Here are a small network's activations along a few directions, averaged over the inputs that share one value of a field.
Related values have similar rows: they may be neighbours, one step apart, or belong to one group.
In the rows, zero is written as 500.
Random noise pushes rows far along 3 fixed directions. That doesn't count. These rows show it; they differ only by the noise:
539 681 529 653 391 385 327 368 524 615 539 503 488 598 477 537 477
691 551 760 399 546 510 605 506 512 355 584 471 676 513 368 520 550
378 588 259 738 455 269 156 356 531 635 344 583 268 594 650 378 381
668 793 658 689 315 399 371 346 525 672 680 507 586 631 365 622 544
654 748 651 650 355 409 392 369 523 625 648 504 582 612 381 596 536


Field Zot:
d8: 501 390 386 605 618 469 554 625 394 465 505 776 328 560 487 295 625
d10: 610 660 814 449 432 634 567 455 450 431 684 383 698 549 379 688 490
d6: 529 397 362 694 504 440 517 603 449 668 492 619 350 469 449 323 632
d7: 531 556 173 697 529 187 258 531 464 596 283 906 120 643 549 126 509
d3: 784 365 518 447 778 327 510 595 574 332 517 708 541 431 486 270 544
d5: 524 499 385 553 378 639 598 489 538 702 619 500 584 380 417 675 584
d2: 562 538 481 551 357 547 511 406 622 544 598 387 681 419 472 793 495
d1: 729 419 551 427 637 377 634 580 471 261 476 755 437 563 506 251 491
d4: 563 537 408 445 445 382 533 649 448 606 521 636 474 480 458 369 592
d9: 393 278 438 437 729 663 625 603 539 406 429 409 408 340 629 512 445
Zot is arranged as a ring.
Question: Which values are neighbours of d4? Give them in the order they are listed.
Answer: d8, d7
Question: Which values are neighbours of d3? Give them in the order they are listed.
Answer: d10, d2

Field Radud:
z8: 647 625 612 535 639 451 479 391 527 414 540 602 497 618 478 568 536
z7: 294 689 464 662 274 472 416 397 383 767 521 409 373 600 550 531 448
z11: 422 729 704 450 301 625 396 260 539 510 596 175 649 519 618 762 237
z1: 606 459 191 632 468 150 340 639 434 537 342 806 311 560 518 83 541
z4: 171 438 481 434 349 710 539 516 526 612 496 255 536 448 459 759 449
z6: 884 595 730 362 692 349 556 506 623 240 604 625 680 486 413 495 502
z12: 102 607 460 511 383 567 309 325 438 645 374 360 373 594 592 584 364
z5: 854 626 582 587 380 423 651 558 485 545 682 771 561 554 279 433 702
z2: 363 364 145 741 502 460 276 484 638 662 384 396 362 442 633 620 452
z10: 301 438 361 577 350 667 495 492 504 693 488 345 477 434 554 677 545
z9: 344 711 459 599 222 480 367 369 402 803 526 430 458 618 494 540 511
z3: 303 263 209 569 527 587 430 555 573 577 459 463 426 354 660 549 452
z13: 456 375 551 414 793 467 492 518 448 312 385 559 399 504 618 273 466
Radud is arranged as a line.
Question: Which values are neighbours of z1? Give them in the order they are listed.
Answer: z5, z9
Question: Which values are neighbours of z2? Give them in the order they are listed.
Answer: z3
Question: Which values are neighbours of z12? Give them in the order they are listed.
Answer: z7, z13
